Each row below holds a small network's activations on one input, seen along a few directions.
In each table, some parts of the input vary, and every possible input appears once, in random order.
Descriptions start from the smaller parts, as in this example, which fits no table here: ring(8) and (point or ring(9) or (values(3) and line(4))).
Shared parts are said once, and a part with two or three values counts as separate values.

Other details of the inputs vary at random and push rows far along two fixed directions, the same in every table; ignore that.

Table:
R1: [ -6   3  12 -24  21 -22 -23 -30   2  18  -6 -22 -15]
R2: [-13 -10  -3  -4  32 -27 -20   0 -12   6 -15 -13 -10]
R3: [ 19  -4  31 -40   2   1 -25 -40   5  21  -7  -6  -9]
R4: [  2   6  13  27 -32  25  21  23   2  -3  23   7   8]
R5: [ 12   8   0  30 -30  24  16   9  17  -4   9  14  17]
R6: [ -1  -1  16 -37  16 -15 -21 -26  -4   9  -2  -2 -10]
R7: [  0   4 -24  13   3   7  15  25  -6 -14  -4  26  12]
R8: [  4   2  -8   3  -1   6   9  15   6 -17   8  16  10]
R9: [-8  0  4 20 -6  3 13 17 -2  1  7 -3  0]
R10: [-25  -8 -15  -3  37 -36 -18   5 -13  -6 -33 -20 -20]
R11: [  8  12   0  32 -35  19   7   6   9  -2   8  22  22]
R12: [ -2 -10 -20  25 -10   5   5  10   1  -7  -5   5  16]
R13: [ 4  6 -2  8 -7  6 16 13 11 -6 14  2  2]
R14: [ -3   8  -5   7  -9   3   8  12   0 -14  12  18  12]
R15: [ 14  12  -3  29 -29  30  18  11   7   3   6  15  13]
R16: [ 17 -13  35 -40 -11  10 -23 -47  -2  25  -2 -16  -6]
R17: [ 27   9  19   5 -33  33  -5 -17   7  19   4  11   4]
R18: [ -6  11  -8  19 -17  -1  -1   3   4  -9 -14   6   5]
R19: [ 38   7  52 -31 -42  43 -16 -46   5  35   6   7  -3]
R20: [ -8   6 -19  20  -3  -6   8  19  -4 -14  -5  23  21]
R21: [ -3  -6  24 -27  19 -11 -16 -13  -9  12   7 -19 -20]
R22: [ -2 -13  15 -27  10 -10 -10 -31   0  18  -1 -31 -18]
R23: [ -7  -4 -17  25 -21   8   7   9   3 -13 -15  -1   8]
R24: [-20 -15  -9 -15  47 -37 -18   5 -20  -2 -22  -9  -8]
R25: [-10  -3 -19 -14  40 -29  -1  10  -1 -12  -1  -8  -9]
R26: [ -5  -8 -22  15  -5   6  16  22  -4 -22   8  10  16]
R27: [ -1 -13  13 -25  13  -9 -18 -35   1  18  -6 -31 -13]
R28: [  2   9 -12  18 -14  11   3   6   1  -4 -19   7  -1]
R29: [ 12  13  -2  26 -30  28  26  15   7   3  12  13   8]
R30: [ 23   8  32   1 -40  31   9 -18  20  16  19   1   1]
R31: [-14  -5 -37   5  33 -23   7  28  -2 -25 -12  16   9]
R32: [ -3  11  -5  10  -9   1  11  13   2 -10  19  11   8]
R33: [ 11   2  24 -25  -8   1 -25 -37  10  14 -18 -17 -19]
R34: [-15 -16 -32   6  19 -13   9  20  -9 -21  -7   7  12]
R35: [-13 -11 -13 -10  22 -18   3   2  -4  -3   2 -23 -10]
R36: [  3   0   3 -34  27 -10 -14 -12  -8   6  -4  -5 -17]
R37: [-18 -15 -24 -15  40 -30  -2   5 -10 -10  -2 -20 -10]
R38: [ -9  -2  -9  21   0   4  12  33  -9 -19   7  16  10]
R39: [ -5  12  -2  12 -12   1  14  11   5  -4  18   3   5]
R40: [ 16  -2  38  -2 -36  33  -1  -9  -2   8  15  15   7]
R41: [-23   1 -17 -11  42 -43  -5  -1  -4   0  -9 -19 -15]
R42: [  0  -6  -3 -21  32 -25 -25 -19   3   9 -17 -13 -12]
R43: [-21  -4 -25  35  17 -14  12  34  -7 -13  -7   1   7]
R44: [ 32  13  47 -25 -38  39  -2 -32  10  31  24  -7 -14]
R45: [ -1   9 -25  16   6   3  21  31  -4 -15   9  13   6]
Each input here is: values(5) and (point or ring(8)).
Q: Changing only the values(5) part turns R45 into R37. The same change can be made to R36. Which row results?
A: R26
Q: Which other rows does R1 become when the values(5) part takes its other values? List them by row number.
A: R5, R15, R27, R43
Q: Which other rows does R14 become when the ring(8) part takes its other values? List them by row number.
A: R1, R6, R11, R20, R32, R39, R41
Q: Which other rows does R3 become when the values(5) part takes its other values? List them by row number.
A: R16, R19, R20, R24

Table:
R46: [  4 -21  38 -47   3   2 -24 -30 -10   6   7 -12 -11]
R47: [ 12  -7  31  10 -37  26 -11 -13 -12  14  -3  22   9]
R48: [ -8   5   3  -6  24 -22 -33 -12  -6  14 -37 -15 -11]
R49: [ -1  19 -22 -26  40 -21  -8  -9  -2  -1 -23 -11 -23]
R50: [ 18  17  42  -2 -41  22  -5 -23  18  -1  26   6  -4]
R51: [ 26   1  32 -18 -20  26   5   2   3  -1  29  29  16]
R52: [ 24  10  17   7 -44  15  -2 -35  24  20  22  -4   9]
R53: [  3  -2 -40   3  25  -6  17  34   4 -16 -19  12   0]
R54: [-15  19 -35   4  28 -16  12  27 -14 -13  -2  29   9]
R55: [  5 -18  -1   8 -20  26   6  -3   1 -13  19   6  19]
R56: [ -5  -1 -27   2  24  -6  12  34 -11 -16  -1  36  12]
R57: [ -5 -12 -20  -5  22 -15  16  27  -2 -31  11  20   7]
R58: [  8  -6 -13   9 -22  21  24  23  17 -24  27  22  27]
R59: [ -2   2 -22 -29  37 -35  -4 -21   3   3   0 -19  -5]
R60: [-11  16 -14 -12  19 -14  10  27  -5 -18  11  21  13]
R61: [ 8  2 14  7 -1 13 31 25  2 13 43 -9 -8]
R62: [ -7  -8 -21  20   1  -5 -12  19 -21  -5 -27  10   4]
R63: [-19   0  32 -17  22 -27 -29 -21  -5   8 -13 -11  -9]
R64: [ 12  16  41 -32  -1   0 -35 -45   3  29   1   5 -21]
R65: [-26   2 -20  36  23 -23  -4  23 -10 -11 -22  20  14]
R66: [ -2  -2   0  29 -33   8   5  -8  18   4   0 -11  23]
R67: [ 14  -5 -13   1 -14  15  17   7  13  -4  17   7  25]
R68: [ -9 -11 -36  33  15  -9   0  25 -12 -18 -41   0  -1]
R69: [  0   1   4  -8  22 -18 -30 -25   1  11 -37 -32 -23]
R70: [ 33  23  23  10 -37  25 -13 -19  14  21   0  17  -2]
R71: [-15 -11  -8  13  19   2  21  36 -18   0  23 -22 -12]
R72: [ -1 -13 -10 -28  35  -9 -27  -8 -18  10 -27  -5 -13]
R73: [ -7  11  21 -33  35 -16   7  -7  -4  22  32 -35 -35]
R74: [ -3  29 -42  11  24 -11   9  30  -8 -16 -14  21   8]
R75: [-27  -4  -7  25   5 -22   1  16  -1 -24  -4   1   8]
R76: [  0  13  -6 -17  24 -20 -24 -15  10  10 -25 -20 -26]
R77: [  3  19  17  27 -19  15  25  23  11   7  38 -14 -15]
R78: [-12 -15  26 -27  18 -23 -29 -19 -22   7 -12  -7 -13]
R79: [  2  -5  -6  27 -30  22  16  -9   0  -5 -21  -5   2]
R80: [ -6   4 -21 -14  26 -30 -13 -21  16  11 -25 -20 -30]
R81: [  8 -23  -2 -27  19  -2 -10 -31  -3  17 -22 -21 -23]
R82: [  5  16  16  20 -22  11   6   6   9 -11  16  30  10]
R83: [-14 -20  14 -28  12 -28 -22 -18 -21  -5 -14 -23 -10]
R84: [ -2 -25   9 -18  -1 -13 -19 -37  -9  21 -14 -33  -2]
R85: [  1  16   3  -8 -14   3  15   8  -1 -16  24  13   9]
R86: [-17   1  -2  36 -43   7   9   8  16 -11   6   5  19]
R87: [-21   0 -36  34   7 -19  11  15  11  -9 -35 -13  -1]
R88: [ 29 -12  59 -24 -38  41 -11 -31  -9  18  25  13   7]
R89: [ 14 -20 -17  33 -20  26  19   4   1 -13  14  10  31]
R90: [-27 -18 -21  15  -6 -10  -2  12  -7 -18  -5  -4  13]
R91: [ 29  -4  16  -2 -31  46  -6 -13   3  13  -5   5   1]
R92: [-12   8 -34  -1  14 -19  19  14   4 -25  17   5   9]
R93: [-23 -10  -7  26   7  -9  18  38 -18   5  12 -28 -14]
R94: [-16   2  37  -4   9  -8   0  -1  -1  24  11 -50 -28]
R95: [ -3 -20   8 -34  35 -11 -24 -16 -22  11 -15   1  -9]
R96: [ 45   6  42 -27 -34  42  -9 -25   9  27  10  19   4]
R97: [ 11   5 -17  13 -18  29  35  18  17  -7  -1  16  16]
R98: [  4  23 -24  21 -23  21  35  13  16  -4   2  15  15]
R99: [ -4   6  -3  17 -25   5   0   0  24 -11  22   8  10]
Q: Changing only one part turns R95 into R65. The same change can be made to R46. Which row results?
A: R75
Q: Changing only one part turns R81 into R80. The same change can be made to R55. Which row results?
A: R99
Q: What is each input in this table made of?
A: ring(6) and (point or ring(8))
Q: Which other rows agree with R49 in the ring(6) part? List them by row number.
A: R54, R59, R60, R73, R74, R85, R92, R98

Table:
R100: [-10  -1  -1  15   0   3  26  37  -8 -16  30  11  10]
R101: [  6   7 -10   1   1   2   3   7   1  -4   0  15   8]
R102: [-16  -2  -6  -4  31 -18   9  26 -12  -9  19  -2  -8]
R103: [  5   8 -17  11  -5   9  17  18   6 -10   7  15  11]
R104: [-14 -11 -28 -10  38 -30  -4  12 -12 -16 -15   1   2]
R105: [  4  10   9  -5  -3  -1 -17 -13   0   8 -15   5  -5]
R106: [ -3 -15   1 -44  40 -24 -18 -21  -5   8  -8 -21 -17]
R107: [-13  -4 -12  12  19 -18  -3   8  -2  -1 -12 -15  -7]
R108: [ -5   8 -25   4  15 -11  11  13   7 -11  -2  -3  -3]
R109: [  5 -12  11 -36  13  -6 -18 -27  -6   7  -3  -8  -7]
R110: [  7   4 -17  28 -21  18  25  20   8 -12  12  13  15]
R111: [  8  -6  11 -39  25 -15 -24 -27  -3  13  -7  -9 -14]
R112: [-11  -9 -16  21  -4  -1  -1  16  -8 -14 -13   9  14]
R113: [  0   5   9 -30  20 -21 -19 -33   8  19  -6 -29 -26]
R114: [  6  12  18   0 -14  10  -9 -15   4  14  -8  -2 -11]
R115: [ 13  -2  23  11 -49  34   9 -17  12   9  20  -2  11]
R116: [ -6  11   1  14  -1   6  26  36  -5 -11  32  13   5]
R117: [ -5  -8 -21   9   4  -2  16  12  -1 -15   4  -3   7]
R118: [ -7  -3 -22  12  14 -10   0  15  -6 -14 -14  17  11]
R119: [ 24  15  26   3 -43  35  -2 -15  12   9   5  26  11]
R120: [ 11   6  21  -8 -14   8 -18 -21  -1  15  -9   2  -3]
R121: [ -2   0 -25  12   7   0  15  22   2 -14   3  12   9]
R122: [  9  -4  22   1 -25  16 -13 -14  -2   8  -7   4   6]
R123: [ -7  -7  -2  24 -18  11   5  10  -5  -4  -6   4   9]
R124: [ 15  -1  17   8 -34  28   1  -7   4   0   3  21  18]
R125: [ 11  -2  26  -5 -30  18  -2 -26  10  15  12 -12   0]
R126: [  5 -11   7 -26  10  -7  -7 -20   2   9   3 -18  -9]
R127: [ -4   7 -30   4  21 -12  12  21   4 -15  -4   8   0]
R128: [-12  -9 -10  21  -3  -4   6  13  -1  -8  -5  -8   4]
R129: [-12  -1 -25  18  10 -14  10  13   5  -9  -3  -7   2]
R130: [-18  -9 -19  20  12 -15   1  19  -9 -10 -18  -1   4]
R131: [  6  -3  35  -3 -27  26  13   5  -4   2  42   6   4]
R132: [ -3   6 -22  -8  24 -17  -3   9   0  -8 -10  10  -1]
R133: [ 18  13  24  10 -45  31   8 -17  17  16  18  -1   5]
R134: [-18 -13 -22  -8  32 -25 -11   4 -13 -15 -21   1   2]
R135: [  8  11  21  -5 -11   3  -9 -20   9  16  -3 -14 -16]
R136: [ -1   2   0  23 -16  10   4   7   0   1  -6   5   4]
R137: [  4  -5  20   4 -16   9  -4 -12   3  11   0 -15  -3]
R138: [  2 -13   8 -38  18  -8 -14 -24  -3   7   0 -16 -13]
R139: [-13   2 -11   7  17 -15  -5   5  -7   3 -17  -6  -8]
R140: [  2   2  20 -18   6  -9 -16 -25   3  22  -7 -26 -20]
R141: [  9  10 -12  18 -20  16  22  12   8  -5  11  10  11]
R142: [-10  13  -8  12  11  -5  22  37  -3 -13  26  12   1]
R143: [ 12   7  15 -11  -8   8 -12 -16   1   9  -6  11   2]
R144: [ -1  -6  15 -24  18 -13 -31 -27  -8  14 -21 -13 -16]
Q: What is each input in this table made of?
A: line(5) and (point or ring(8))
Q: Changing only the line(5) part turns R109 into R101. The same change can be made to R128. Which row results?
A: R140
Q: Which other rows does R114 become when the ring(8) part takes its other values? List them by row number.
A: R105, R108, R113, R119, R127, R132, R135
Q: Which other rows agree with R110 in the line(5) part? List them by row number.
A: R102, R107, R111, R118, R121, R129, R136, R144

Table:
R145: [ 22  13  -1  26 -60  38  17  -1  18  -5  10  30  23]
R146: [ 26   8  25  -3 -35  42  13  -2  10  19  38   2   1]
R147: [-19 -11 -29   6  25 -20  -4  18 -14 -22 -15   3  14]
R148: [ -8  -9 -12 -19  51 -33  -4   5   6 -10   8 -12  -8]
R149: [  9   4   0 -18   9  -6  -6 -21   7  12 -18 -13 -10]
R150: [ 21  17  44  -4 -36  20 -19 -32  13  27   3  -6 -10]
R151: [ -8  -3  37 -48  12 -17 -10 -23  -1  13  16 -20 -22]
R152: [ -5  11 -11  33 -16  13  36  28  -4  -5  32  17  20]
R153: [  4   5   9 -39  21 -16 -32 -33  -2  11 -15  -9 -12]
R154: [-11   5 -39  27  23 -12  12  44  -9 -20 -18  33  14]
R155: [ 24  -9  51 -22 -31  32 -17 -30  -6  24   5   8  -2]
R156: [-22   8 -48  42  16 -14  20  34   3 -22 -21  10   6]
R157: [-12  -1 -10 -24  40 -24   0  12 -14 -14   4 -15 -25]
R158: [ -7  -9   0  18 -12  10   3  -1   1   1  -6  -7   0]
R159: [  5 -10  -4   8 -11   9   8   0   1   0  -8  -6   8]
R160: [ -3   3  -1  50 -33  12  11  28   1 -11   3  10  19]
R161: [-14 -23 -11 -34  38 -34 -27 -27  -9   3 -19 -24 -16]
Q: What is each input in this table made of?
A: values(5) or (values(2) and line(6))
Q: A walk changes only the line(6) part. It starts at R155 and steps to R147. List the rest of the walk in order.
A: R161, R159, R158, R160
